A small network was shown many inputs. Here are its activations along a few directions, one row for each input.
Each table varies a few parts of the input and shows all the possible inputs, shuffled.
A made-up example of a description, with smaller parts first: one of 8 places around a ring, together with either a single point or (one of 2 separate values, together with one of 4 places along a line) or one of 11 places around a ring.
Shared parts are said once, and a part with two or three values counts as separate values.
In the rows, 128 means zero.

Other details of the inputs vary at random and push rows far along three fixed directions, the same in every table; ignore that.

A family of inputs:
R1: [158  96 164 102 162 117  96 115 101 131 139  77 119]
R2: [ 86 157  89 160  89 178 138 143 131 108 137 142 132]
R3: [146 151 152 107 169  57 135 140 156 141 127 136  89]
R4: [125 143 189  75  77 129 173 130  67 115 124 108  95]
R5: [143 155 135 128 172  73 125 146 181 156 110 148 116]
R6: [108  92  89 176 153 164  79 113 124 154 139 118 164]
R7: [172 156 163  79 117  69 205 118 161 106  98 160 105]
R8: [ 76 112  95 140  78 191 123 118 128 136 140 163 163]
R9: [144 106 148  85  91 149 154 118  75 105 172 121 106]
R10: [142 162 118 123 127  73 182 121 179 108 108 172 137]
R11: [114 162 104 173 118 124 140 134 168 106 103 140 137]
R12: [171 143 196  62 126  71 150 116  89  91 134  53  53]
R13: [122 122 118 111  77 135 168 112 121 107 149 151 145]
R14: [167 131 137 106  71 132 167 127  84  84 144 120 100]
R15: [129 163  77 202 157 121 124 137 182 135  77 165 167]
R16: [134 130 134 113 138 113 133 125 147 136 111 138 128]
R17: [106 132 147 116 140 147  84 139  85 124 157  64  77]
R18: [101 141 115 109  65 171 177 125 123 115 148 188 122]
R19: [187 130 155 126 194  64  81 138 119 119 120  67  79]
R20: [150 142 141 123 151 120  99 136 110 130 123  98 110]
R21: [ 92 135  82 177 122 191 130 157 167 141 122 181 172]
R22: [140 124 120 134 125  88 162 106 149 122 112 137 142]
R23: [ 80 125  90 137  80 201  92 142  89 132 158 131 128]
R24: [148 156 101 171 145 118 117 163 149 113 124 152 113]
R25: [142 165 108 157 182  60 132 161 197 145 116 179 123]
R26: [ 92 125 155 152 162 130  71 145 109 167 110  82 129]
R27: [ 99 112 116 129 167 131  58 145 123 166 163  97 122]
R28: [ 86 110 103 143  86 206 126 122 125 134 131 156 171]
R29: [153 103 175  56 122  89 134 113  75 120 169  74  88]
R30: [125 109 137 136 177 145  70 149 122 159 142  97 126]
R31: [ 99 131 150 133  76 151 175 117  96 118 102 125 141]
R32: [137 170 109 159 134 128 141 156 150 122 113 168 121]
R33: [130 106 134 124 146  96 105 115 128 136 141 104 129]
R34: [114 116 139  86  86 140 149 116  99 121 157 122 116]
R35: [175 125 158  81 100 104 183 102 103  95 142 130 111]
R36: [113 124 108 127  45 194 198 121 115  91 131 182 168]
R37: [127 138 122 139 173  92 105 136 174 155 107 143 134]
R38: [117 106  80 196 138 163  75 128 115 128 127 105 148]
R39: [162 174 149 149 206  33 115 142 183 124  81  98  96]
R40: [140 119 121 131 149 132 108 131 121 140 154 130 129]
R41: [150 125 116 155 132 129 100 131 115 108 127 107 127]
R42: [161 122 140 109 117 117 160 109 122 104 136 133 135]
R43: [126 107 103 159  96 167 100 129  98 104 141 108 141]
R44: [167 152 150 117 154  92 119 141 124 125 114 109  97]
R45: [111 105 146  91 132 141  94 120 101 148 151  97 107]
R46: [ 98  84 137 103 119 142  83 105  85 133 168  75 129]
R47: [144 136 144 116 140  68 151 109 157 125 110 135 120]
R48: [ 96 174 126 138  43 161 218 137 130 102  95 199 158]
R49: [141 144 132 152 185 105 116 160 166 142 111 146 121]
R50: [143 130 129 142 161 125 120 145 142 133 135 144 121]
R51: [120 148 111 185 192  93  86 131 167 139  91  89 122]
R52: [100  87 125 115  63 208 140 112  80 105 152 124 161]
R53: [132 109 133 102 126 129 119 129  95 126 171 119 114]
R54: [106 115  99 182 160 158 103 131 162 158 103 134 166]
R55: [141 135 128 128 112 139 132 128 113 110 119 119 128]
R56: [ 88 141  72 169 139 149 106 148 169 151 141 169 157]
R57: [ 61 135 133 135  89 208 110 154  75 146 150 132 124]
R58: [ 87 123  75 165 123 165  99 144 145 149 159 157 158]
R59: [139 141  91 174 168  89 117 137 194 142 107 170 168]
R60: [104  99 125 122 112 137 124 100 108 143 141 106 137]
R61: [147 110 159 132 204  91  81 133 146 154 103  85 122]
R62: [103 123  87 175 140 150 116 126 168 162 103 156 163]
R63: [119  86 130 153 183 143  67 121 117 159 122  73 144]
R64: [158 132 131  96  66 107 211 103 126  83 133 169 138]
R65: [151 151 135 144 176  88 142 156 186 139  93 156 131]
R66: [101 127 114 129 151 131  92 144 129 148 161 127 117]
R67: [ 89 122 104 131  76 185 100 122  87 118 148 120 136]
R68: [132 118 148 123 165 127  99 126 135 149 119 108 133]
R69: [156 122 140 129 174 108 112 133 139 137 124 119 125]
R70: [100  90 113 143 176 118  64 113 121 161 138  74 134]
R71: [151 122 158  89 102 133 174 115 101 100 132 125 121]
R72: [ 81 110 110 119  97 205 109 137 102 148 162 145 125]
R73: [121 102 158  93 150 156  86 134  91 152 149  91 102]
R74: [180 137 153 114 120  84 193 105 156  92  98 152 133]
R75: [156 121 161  87 108  77 191  84 132 106 102 126 111]
R76: [152 128 127 120 162  91 113 130 142 136 138 126 128]
R77: [125  90 157 107 148 153  91 123  96 141 138  77 126]
R78: [177 118 197  38 133  75 152 111  99 122 129  87  73]
R79: [179 138 144 112 113  82 192 102 152  93 110 158 134]
R80: [158 153 131 135 130  86 201 110 183 117  68 175 152]
R81: [121 153  89 171 131 119 130 121 162 126  87 154 146]
R82: [111 151  95 150 100 165 172 144 170 128 108 201 163]
R83: [161 132 156 104  84 126 166 104  98  90 117 112 115]
R84: [152 147 151 116 146  99 171 142 157 116 107 155 110]
R85: [ 92 157 136 120  59 169 186 137  99 113 119 157 137]
R86: [115 114 128 118 109 147 130 116 136 133 121 139 138]
R87: [110  84 108 151 102 192 118 106  98 132 143 114 165]
R88: [112 129 138 105 127 146  81 135  80 129 154  89  83]
R89: [144 147 105 116  79 122 199 133 145 103 138 194 145]
R90: [141 158  94 181 164 120 132 164 196 148 110 190 163]
R91: [123  99 159  86 140 111  94 112  92 146 154  73 108]
R92: [159 116 131 106  83 103 199  89 123  97 121 144 141]
R93: [122 121 129 142 184 135  69 153 148 178 126 116 128]
R94: [ 98 152  91 159 136 152  79 147 137 142 130 136 134]
R95: [ 95  98 133 100 119 155  84 128  86 158 176  93 113]
R96: [130 114 151  96  94 127 116 110  87 103 129  83 105]
Each input here is: one of 6 places along a line, together with either a single point or one of 4 places along a line or one of 11 places around a ring.
The inputs of R65 and R54 match in every part but the place on the line of 6. If R95 is changed in the same way as R65 into R54, which row does it become? -> R60
The inputs of R51 and R17 match in every part but the place on the line of 6. If R15 is changed in the same way as R51 into R17, which row does it become? -> R32
The inputs of R23 and R94 match in every part but the place on the line of 6. If R30 is changed in the same way as R23 into R94, which row does it become? -> R71
Change only the place on the line of 4 in R2. List by row number the other rows that result. -> R19, R20, R94
Change only the place on the ring of 11 in R13. List by row number the other rows that result. -> R1, R10, R16, R36, R37, R42, R64, R68, R77, R91

A family of inputs:
R97: [135 133 152  83  52 144 200 110  94  86 139 140 114]
R98: [107 119 113 139  88 167 145 115 108 118 133 133 147]
R99: [144 133 157  86 118 108 141 120 103 116 137 113  97]
R100: [116 131 134 113 108 143 132 132 111 127 144 131 117]
R101: [106 147 103 157 144 136 115 151 159 144 125 157 138]
R102: [157 102 139  96 112 108 163  96 126 111 137 134 137]
R103: [138 158 123 133 149  97 135 153 165 136 118 162 119]
R104: [162 119 159 104 133  92 135 105 114 111 108  92 111]
R105: [157 131 170  95 173  74 107 133 118 135 126  90  89]
R106: [135  93 125 143 202  98  66 123 152 171 133 104 141]
R107: [126 126 137 104 115 137 131 135 109 128 149 125 108]
R108: [177 148 149 118 131  71 184 109 148  97  92 135 117]
R109: [138 153 124 113  61 141 210 123 132  83 124 178 131]
R110: [133 113 155  82  94 147 137 117  76 107 153  97 104]
R111: [162 164 124 159 180  52 145 129 203 127  67 146 136]
R112: [ 68 135  70 159  75 212 127 152 128 139 157 190 159]
R113: [131 114 103 135 106 135 160 113 154 124 131 176 166]
R114: [137 115 134 125 132 126 119 115 112 123 126 101 125]
R115: [166 132 119 135 152  78 165 117 182 122 110 168 147]
R116: [118 132 107 159 116 142 135 125 150 124 107 144 151]
R117: [130 121 144 116 154 121  95 135 114 138 141  99 104]
R118: [ 95 124  85 175 124 169 105 134 137 141 126 146 163]
R119: [140  97 151 122 167 116  72 114 102 142 124  57 114]
R120: [102 142  97 167 120 157 122 147 147 138 123 160 153]
R121: [ 98 141  81 189 133 159 110 148 158 143 117 160 165]
R122: [ 89 126 114 125 105 171 111 143 113 141 156 137 127]
R123: [134 127 122 151 173 115  83 136 135 148 119  99 130]
R124: [142 111 177  83 154  88 156 107 146 155 108 123 128]
R125: [144 112 155 109 139 106 122 109 105 123 123  84 111]
R126: [ 94  97 125 145 152 167  53 136  94 158 154  78 127]
R127: [142 102 137  80  56 134 208  86 112  92 146 154 147]
R128: [145 128 158  99 113 105 158 115 110 107 124 111 110]
R129: [113 136 123 148 184 116  69 151 147 165 132 114 119]
R130: [169 115 181  89 168  71 109 111  98 125 120  58  89]
R131: [141 164 121 119  91 121 191 132 151 100 116 181 126]
R132: [119 114 124 134 121 155 112 129 104 126 142 111 128]
R133: [119 139 113 150 118 135 141 128 138 125 115 145 145]
R134: [130 145 130 124 101 128 165 126 130 109 121 146 130]
R135: [139 170 100 183 170  98 131 159 200 138  91 180 142]
R136: [120  83 158 100 141 148  65 119  59 139 163  46 105]
R137: [128 127 153  93 116 123 136 132 107 129 146 117 100]
R138: [151 141 150 124 184  72 105 139 147 140 111 106 106]
R139: [132 130 120 141 131 131 126 128 127 123 122 124 133]
R140: [139 124 157  68  70 142 173 112  76  95 155 118  97]
R141: [101 143 110 146 117 150 130 146 141 137 131 157 137]
R142: [ 75  90  98 147  96 223  71 130  72 142 170 100 147]
R143: [109 130 110 159 148 144  89 146 134 148 128 130 140]
R144: [107 138  99 155  99 170 131 140 131 123 130 160 151]
R145: [104 134 107 171 200 123  51 156 159 171 126 114 132]
R146: [101  97 108 138  86 200 111 114  93 120 145 112 147]
R147: [165 184 124 141 155  62 172 146 197 122  89 185 122]
Describe the family of inputs behind these rows. -> either a single point or (one of 5 places along a line, together with either a single point or one of 9 places along a line)
Change only the place on the line of 9 in R135. List by row number the other rows that result. -> R107, R108, R109, R117, R132, R139, R140, R146
Change only the place on the line of 5 in R132. List by row number the other rows that result. -> R126, R128, R136, R142
Change only the place on the line of 5 in R115. List by row number the other rows that result. -> R102, R106, R113, R127
Start at R111 and move only the place on the line of 9, one step at a time. The first step leads to R125. Which rows follow, in order? -> R133, R128, R134, R145, R101, R129, R122

A family of inputs:
R148: [140 120 136 119 118 131 158 124 123 123 132 146 137]
R149: [128 125 116 137 183  88  98 132 176 172 126 140 134]
R150: [174 160 150 101  90  70 218 102 131  74  98 138 104]
R151: [ 89 120 142 155 194 154  45 162 125 192 115  92 130]
R152: [110 144  97 156 168 106 123 143 187 154 123 174 146]
R153: [146 156 128 116  65 141 201 136 111  87 130 173 122]
R154: [112 130 107 147 113 176 118 143 110 128 148 144 138]
R155: [121 139 132 105 100 129 135 135 109 115 150 130  98]
R156: [105 131 108 140 152 141  80 145 129 152 154 121 116]
R157: [135 127 109 144 129 138 126 123 148 125 119 149 145]
R158: [121 191 136 134 155  74 166 154 204 147  73 180 126]
R159: [130 132 126 134 114 144 143 142 123 119 137 143 132]
R160: [171 125 134 130 171  72 143 115 181 135  92 143 135]
R161: [127 114 123 124 124 163 100 125 101 122 144  98 119]
R162: [ 92 122  78 190 131 160  94 133 148 148 125 148 171]
R163: [165 115 154 107 168  88 125 112 138 126 112 103 115]
R164: [101 154  79 188 104 157 128 145 145 116 116 166 147]
R165: [108 121 115 135 152 128  90 135 140 155 147 131 129]
R166: [122 116 136 109 162 113  79 134 120 152 148 101 111]
R167: [106 163 104 167 115 157 162 143 183 133  79 187 160]
R168: [159 119 160  98 136 108 128 117 112 108 128  87 100]
R169: [138 145 181 132 190  58 105 127 143 149  76  83 105]
R170: [159 151 126 141 160  89 136 136 171 120 100 139 128]
R171: [133 110 126 117 129 150 101 120 109 128 137  99 129]
R172: [192 143 186  79 138  59 175 122 119 102 116 113  94]
R173: [127 145 131 111 101 114 168 131 139 108 138 154 113]
R174: [ 95 100  99 138  64 175 160  99 113 120 139 146 168]
R175: [101 143  98 126  77 161 157 136 132 118 148 176 142]
R176: [115 119 120 152 150 130  83 130 118 139 134  85 129]
R177: [138 114 145  97  94 151 145 124  84 113 149 124 129]
R178: [107 103 120 127  85 157 145 101 100 113 139 123 148]
R179: [105 123 109 142  89 160 131 120 103 113 141 125 145]
R180: [113 104 125 135 141 139  78 118  99 137 139  80 133]
R181: [146  96 165  97 142 124 106 120  89 131 150  90 112]
R182: [142  74 166  82 116 141 129 104  74 135 161  87 118]
R183: [135 113 143  94  88 161 128 116  71  98 147  94 101]
Describe the family of inputs behind these rows. -> one of 4 places along a line, together with either a single point or one of 8 places along a line

A family of inputs:
R184: [170 104 174  70  89  97 178  80  73  82 131  80 106]
R185: [147 131 129 139 172  85 129 130 167 141 111 143 141]
R186: [ 95 137  72 191 155 144 108 149 190 168 116 188 179]
R187: [ 95 149 116 120  47 182 188 130 115 107 133 179 139]
R188: [140 124 149 129 180  87 108 124 152 152 103 111 127]
R189: [ 70 100 114 127 113 202  64 144  78 161 177 103 129]
R190: [106 139  94 190 191 130  48 161 152 159 125 112 130]
R191: [187 108 191  72 141  65 144  88  93 100 112  56  89]
R192: [123 114 108 125  72 172 174 112 119 107 141 164 155]
R193: [191 167 169  93 154  42 178 133 155 105 101 140  86]
R194: [119 149 110 124  18 169 250 105 140  77 105 208 167]
R195: [118 119 155 122 202  96  51 148 123 174 135  75  95]
R196: [ 92 101 114 108 106 187  84 134  87 139 188 113 117]
R197: [133 150 112 154 141  92 169 128 194 135  92 184 155]
R198: [189 134 152 117 171  53 144 117 156 120 101 117 116]
R199: [122 151  90 183 133 130 148 134 186 129  86 176 170]
R200: [ 99 135 102 143  75 186 134 135 101 112 139 137 136]
R201: [169 111 191  46  94 111 154 107  52  90 156  69  71]
R202: [128 113 162  77 105 139 133 127  78 118 162 102  98]
R203: [135 125  98 182 186 109  77 136 167 152 111 126 150]
R204: [ 64 130  97 144  64 225 126 141  99 129 149 149 148]
R205: [122 130 116 164 193 117  46 154 132 157 134  92 118]
R206: [172 157 117 128 144  58 190 123 204 112  99 191 138]
R207: [ 86  94 137 123 126 193  47 135  58 148 163  55 111]
The inputs of R203 and R205 match in every part but one. If R188 is changed in the same way as R203 into R205, which row does it become? -> R187
Describe the family of inputs behind these rows. -> one of 2 separate values, together with either a single point or one of 11 places around a ring
Change only the choice among 2 separate values in R197. List by row number the other rows that result. -> R195
